A small network was shown many inputs. Here are its activations along a few directions, one row for each input.
In each table, some parts of the input vary, and every possible input appears once, in random order.
A made-up example of a description, with smaller parts first: ring(8) and (point or line(11) or (values(3) and line(6))).
Shared parts are said once, and a part with two or three values counts as separate values.

Other details of the inputs shift rows strongly along two fixed directions, in all tables alike. That doesn't count.

Table:
row 1: [-11  43 -22   8 -15  -9   6 -20 -15   1 -15  21]
row 2: [  1   4  -9  11 -19  -1   0 -26  -7  -3  14  -1]
row 3: [ -1  12 -23 -22  -1 -10  23  21 -15 -38  -6  22]
row 4: [  7 -33  15  -3  -4   2 -21  -7  16   5  19 -22]
row 5: [ 5 -7 -1  4 12  5 -6 -1 -3 10  3 -8]
row 6: [ 2  6 -9  0 -8  3  1  1 -7  1 -6 14]
row 7: [ 10 -38   9 -46   3  -7  23  53  -5 -42  -2   9]
row 8: [  6 -18  12   2   6   9  -3   9   2  14   1 -16]
row 9: [-12  43 -29  16  -4  -6   7 -20  -7  -8  -4  24]
row 10: [  8   7 -23 -28 -10  -7  17  27 -18 -26 -13  18]
row 11: [ -3  22  -7   8  -4  -3  -7 -15  -6  16  -9   4]
row 12: [ -6   9   4  14   0   2  -5 -10  14   5   2   7]
row 13: [ -4   3  11  19   2   6 -16 -20   5  27   0  -3]
row 14: [ -7  -2  16  17   6   5  -7 -10  12  19   0 -16]
row 15: [  4 -13  17   1  13  -1  -7   4  21   7   3 -16]
row 16: [ 17 -44  16  -8   1  16 -22  -3  16   5  27 -28]
row 17: [  2 -25  28   4  12   5 -10   4  19   9   4 -14]
row 18: [ -3 -20  28   8  11   6  -6   1   9  21   3 -24]
row 19: [ -6   6   9  21  13   1 -11 -25   3  23   4 -11]
row 20: [ -9  40 -29  12  -7  -4   4 -20 -22   1  -8  23]
row 21: [  0  -6  -2 -14   0  -3  18  26   3 -23  -1   6]
row 22: [ -7  31 -11  11  -7  -6  -1 -18  -1   5 -10   8]
row 23: [  7 -22   0 -36  -1  -3  23  48 -14 -30  -5   4]
Description of these inputs: values(3) or (values(4) and line(5)).
- Which of the alternatives is row 14? => values(4) and line(5)
- Which other rows does row 10 become when the line(5) part takes its other values? List them by row number. => row 1, row 11, row 15, row 22

Table:
row 24: [ -2  -1  -2 -19  -3  -8  21  24 -10 -24  -7   7]
row 25: [ 10 -35  20 -25  13   0   1  35  10  -8  -2  -9]
row 26: [  3 -10  -4 -22  -2  -2  22  35  -6 -28  -6  14]
row 27: [  0  -5   4  11  -6   1 -10 -14   9   8  10  -9]
row 28: [  5  20 -15   2 -16   1   2 -13 -23  11  -9  12]
row 29: [ -6  31 -30  -9 -11  -9  18   7 -21 -28 -12  39]
row 30: [ -8   6  15  32   9   8 -11 -24  10  28   2 -10]
row 31: [-1  7  3  5  5 -1 -4 -4  6 10 -5 -8]
row 32: [ 14 -40   8 -24  14   6   2  35 -14   0   0 -20]
row 33: [  6 -41  23 -26  17  -3  16  39   4 -21   4 -14]
row 34: [  2  -7   3 -20   1  -7   6  21  -2 -13  -9   5]
row 35: [  9 -18  -4 -18  -4   2   2  10  -2 -21   9  -1]
row 36: [ -7  19  -7   2  -9  -4   9   0  -6  -3 -12   9]
row 37: [-10  45 -40   7 -34  -2   4 -24 -20 -10  -1  32]
row 38: [ -3  12 -15   2 -18  -4   5  -8  -5 -11   5  11]
row 39: [-17  49 -16  27 -10  -6  -6 -39  -8  18 -12  17]
row 40: [-11  43 -25  29 -21  -3  -9 -45  -4  13   1  16]
row 41: [  6  -1 -19 -20 -11  -6  10  10 -10 -30   3  13]
row 42: [ -5  14  -2  11   9  -3   0 -12   2   8   0  -2]
row 43: [ -4  -8  18  10  15  -1 -10 -10   9  17   3 -11]
row 44: [  4 -14  21  11  17   7 -15  -2  20  26   2 -23]
row 45: [ -1  13 -20  -3 -20   2   1 -11 -11 -10   6  15]
row 46: [  4  -9   4 -16  10  -6   9  20   0 -14  -2  -7]
row 47: [ -4  -8  28  28  11  11 -19 -18  21  41   1 -24]
row 48: [  2 -15  19  24   4  14 -29 -32  16  31  18 -26]
row 49: [ -1  -7  23  30  23   9 -21 -22  20  35   8 -25]
row 50: [  6 -19  14  -2  17   5  -3  14  13   5   3 -13]
row 51: [  4 -23  18  -7  13   3  -5  15  11   3   0  -6]
row 52: [  5   3 -22 -20 -13  -8  13  10 -10 -33   1  17]
- Describe the family of inputs behind these rows. => values(2) or line(9) or (values(3) and ring(6))
- Which other rows does row 34 become when the values(3) part takes its other values? List them by row number. => row 31, row 36
- Which other rows does row 43 become when the ring(6) part takes its other values? List them by row number. => row 25, row 29, row 34, row 39, row 51
- A walk changes only the ring(6) part. It starts at row 31 and steps to row 44. List the rest of the walk in order. => row 50, row 49, row 42, row 46

Table:
row 53: [-6 10 -3 10 -6 -3  5 -9 -9  7 -3 -6]
row 54: [ -3  13  -9  -8 -14   0  10   5 -13  -5  -9   8]
row 55: [  3 -10  -1   5 -13   6 -15 -24 -10  10  13   0]
row 56: [ -2   4 -15 -24 -17  -3  27  30 -13 -38 -10  29]
row 57: [  7 -27  22  -9  18  -5 -10   8  10   7   3 -28]
row 58: [  7  -9  -5 -14  10  -2  17  21  -8 -22   3   3]
row 59: [ -1  28 -29   0 -10   1   9   2 -15  -7 -11  29]
row 60: [-11  18   7  31  -2   1  -4 -31   3  23   3 -10]
row 61: [  1   0  -4 -12 -13  -3  13  21  -5 -10  -7  11]
row 62: [-11  42 -14  23 -12  -4 -10 -30   1  10 -10  22]
row 63: [  8 -15  -1 -18   9   4   3  23  -7  -6  -2  -4]
row 64: [  7 -24  37  10  20   5 -30 -12  23  39   5 -38]
row 65: [  6 -11 -10 -19   9  -3  12  23 -13 -18  -1   0]
row 66: [ -4   5  -9 -16  -2 -11  11  13  -1 -27  -2  16]
row 67: [ 11 -26  15 -22   7  -3  -2  23  12  -6  -5  -8]
row 68: [-3 -6  7 13 15  7 -7 -6  8 11  9 -5]
row 69: [  8  -5 -11  -1 -13   6  -9  -9  11  -9  18  -8]
row 70: [-14  52 -21  25  -9 -10  -2 -44  -5  10  -7  16]
row 71: [ 11 -41  25  -8  22  11  -6  26  15   1   7 -15]
row 72: [-14   2  19  32   4   7 -13 -27  16  30   8 -15]
- Describe the family of inputs behind these rows. => values(2) or (values(3) and ring(6))
- Which other rows does row 70 become when the values(3) part takes its other values? List them by row number. => row 58, row 60
